A small network was shown many inputs. Here are its activations along a few directions, one row for each input.
Each table varies a few parts of the input and shows all the possible inputs, shuffled.
Descriptions start from the smaller parts, as in this example, which fits no table here: values(3) and (point or ring(9) or (line(6) and ring(8))).
Shared parts are said once, and a part with two or three values counts as separate values.
In the rows, zero is written as 128.

A family of inputs:
row 1: [ 92 128 137 118  85  80 105 125 123 147 153 122  70 127 158 113 114]
row 2: [ 96 163  93 133 154  61 135 120 107 147 119 125 107 113 100  98 147]
row 3: [179 107 168 124  61 147  44  95  97  68 193  67 186  89 177 138 166]
row 4: [181  39 164 108 142 145 117  75  89  59 118  92 229  77 157 169 142]
row 5: [132 147 149 141 109 133 101 153 138 144 147 106  58 145 142 135  91]
row 6: [124 150 146 117  79 138 118 162 146 135 152 153 114 162 154  98 114]
row 7: [ 93 155  92 140 140 143 147 104 170 144 136 128 144 125  84 106 192]
row 8: [144 109 138 119 148 146 167 159 116 145  84 151 124 148 137 162  81]
row 9: [126 178 104 129 140 124 140 148 133 138 123 161 150 146  91  80 134]
row 10: [146 158 141 124  87 153 114 159 121 141 135 149  73 154 152 117 100]
row 11: [101  78 117 112 150  80 157 106 126 132  89 143 111 114 146 151  90]
row 12: [ 84 116 139 136  70 158 116 118 182 145 159 116 108 142 133 118 167]
row 13: [150 199 101 135 153 133 144 149 111 149 112 154 116 132  98 108 125]
row 14: [ 94  62 111 122 135 154 169 104 179 138 107 136 143 132 134 151 147]
row 15: [123  98 143 116 140 135 169 160 146 124  99 161 158 158 132 142  95]
row 16: [191 137 112 142 148 121  66  79  70  68 157 108 225  76  94 141 209]
row 17: [123  97 141 134 182 135 161 143 130 142 100 116  98 136 134 158  69]
row 18: [126 182 107 152 181 120 135 145 121 138 121 116  90 129  81 120 121]
- The inputs of row 4 and row 3 match in every part but one. If row 11 is changed in the same way as row 4 into row 3, which row does it become? => row 1
- Describe the family of inputs behind these rows. => values(3) and (point or ring(5))
- Change only the values(3) part in row 14. List by row number the other rows that result. => row 7, row 12

A family of inputs:
row 19: [136 136 111 131 151 121 167 147 136 144  97 172 120 144 124 115 103]
row 20: [209 149 141 124 168 119  85  96  64  80 149 104 235  91 126 124 190]
row 21: [133  88 176 132  93 144 125 146 125 110 128 119 107 151 185 141 109]
row 22: [115 161  90 127 164 119 166 165 125 179 114 175 116 143  59  92 108]
row 23: [175 164 143 146 133 149  77  96  67  71 150  97 219  83 130 130 200]
row 24: [111 197 104 138 135 111 144 173 148 166 139 146  70 157 107  85 159]
row 25: [124  74 136 124 170 115 134 112 134 127  89 121 114 128 130 160  89]
row 26: [107 162  92 132 125 152 165 147 153 157 128 144  90 148  86 114 118]
row 27: [133  93 167 122 109 146 142 144 131 109 120 107 126 149 181 140  90]
row 28: [122  53 152 119 145 126 154 124 105 126  91 104 129 115 152 155  75]
row 29: [104  86 140 127 117 158 112  80 160  76 162 107 205 119 132 140 165]
row 30: [101 179 116 147 125 134 127 145 146 170 133 146  85 160 119 115 136]
row 31: [165 140 128 145 171 116  97  85  55  74 117  86 219  65 137 141 194]
row 32: [114 153 116 142 110 150 140 148 153 150 142 147  84 129 129 122 118]
row 33: [122 138 143 119 103 149 120 140 144 158 139 136 101 134 133 148 116]
row 34: [114 132 121 119  65 129 114 138 123 138 138 140  85 129 139 130 108]
row 35: [113 139 136 129 113 148 139 135 139 145 112 147 118 151 140 142 107]
row 36: [138 159 100 117 164 109 169 152 145 161 103 152 113 157 102 109 119]
row 37: [141 113 136 117 125 147 135 143 154 123 117 113 109 151 166 139 108]
row 38: [154  95 143 108 155 128 132 142 131 139  98 137 138 148 152 143  89]
row 39: [132 109 146 118  88 120  81 129 138 116 145 121  83 140 152 135 101]
row 40: [103 143 103 132 185  98 155 117 143 164  98 131  99 136  83 130 109]
row 41: [191 166 139 161  96 103  61  99  60  71 179  77 192  82 147 114 205]
row 42: [126 159 109 118  91 115 121 141 137 143 152 140  66 121 136 108 118]
row 43: [137  66 141 123 130 127 129  85 154  88 127 118 219 108 120 138 164]
row 44: [135 113 155 127 115 145 102 140 143 139 129 120 100 151 171 143 118]
row 45: [175 160 146 149 120 154  65 103  68  78 175  91 206  71 123 136 202]
row 46: [106 153 125 142 126 149 136 130 160 145 124 150 103 138 108 121  98]
row 47: [102 194 106 129 150 122 143 158 160 168 135 139  91 149  72  89 126]
row 48: [115 121 109 126 174 114 158 116 125 166  96 142 105 111 109 135  99]
row 49: [111  81 122 118  70 138  96  87 128  78 178 106 174 105 150 125 178]
row 50: [137 112 118 113 133 136 168 148 134 139 105 161 133 136 113 145  88]
row 51: [130  92 164 113  77 123 106 141 106 108 161 115 100 132 175 141  83]
row 52: [102 111 127 132 164 107 151 116 134 139  93 133 122 127 119 162  86]
row 53: [162  68 162  94 134 133 153 149 121 120 112 121 142 131 149 144  74]
row 54: [ 99 152  89 136 183  89 166 138 137 165  91 141  89 133  66  99 125]
row 55: [108 192  96 128 104  91 120 161 123 164 136 150  57 148 107  69 154]
row 56: [123  85 149 141  91 141 108  89 148  96 151 107 182 117 157 134 205]
row 57: [104 171  94 128  99 116 125 142 128 152 159 154  65 144 102 111 122]
row 58: [ 89  63 127 130 150 126 132  73 136  76 107 103 205  88 132 157 163]
- Describe the family of inputs behind these rows. => line(5) and (values(2) or line(6))
- The inputs of row 26 and row 36 match in every part but the line(5) part. If row 46 is changed in the same way as row 26 into row 36, which row does it become? => row 19

A family of inputs:
row 59: [123 126 106 138 155 133 118  74 126  97 158 105 216  84  87 128 213]
row 60: [104 189 124 132  87 128 125 186 150 185 137 159  15 176 123  97  81]
row 61: [157 170 143 140  79 144  57 115  93  82 196  95 157  99 127 117 175]
row 62: [109  30 140 110 138 132 150  87 149 115 107 119 174 117 148 164 129]
row 63: [130 185 110 131 153 108 155 191 128 176 100 162  37 162 109 106  52]
row 64: [119 149 126 142  93 149  85  88 148  88 192 103 184 100 112 121 215]
row 65: [ 53 144  83 132 166 107 195 148 182 196  90 164  70 163  79 106 109]
row 66: [192 164 142 137 145 107  78 119  62  81 151  94 173  89 123 117 155]
row 67: [102  54 164 116  77 144 121 104 168 109 141 118 138 135 177 156 136]
row 68: [ 62 173  93 137 101 128 158 160 197 190 127 171  36 178 110  99 119]
row 69: [173  75 172 117 130 136 116 128  88 104 100  98 129 117 180 163  76]
row 70: [140  83 174 121  64 154  90 124 109 103 143 102 110 129 189 157 101]
row 71: [114 169  87 126 188 107 198 174 138 189  67 180  80 163  91 106  78]
row 72: [180 151 112 132 178 111 121 107  76  93 130 121 219  89 108 119 184]
row 73: [160  59 145 109 166 132 153 116 105 112  82 128 181 118 158 163  97]
- The inputs of row 59 and row 65 match in every part but one. If row 64 is changed in the same way as row 59 into row 65, which row does it become? => row 68
- Describe the family of inputs behind these rows. => values(3) and ring(5)
- Change only the values(3) part in row 69. List by row number the other rows that result. => row 63, row 66
- Change only the values(3) part in row 70. List by row number the other rows that result. => row 60, row 61
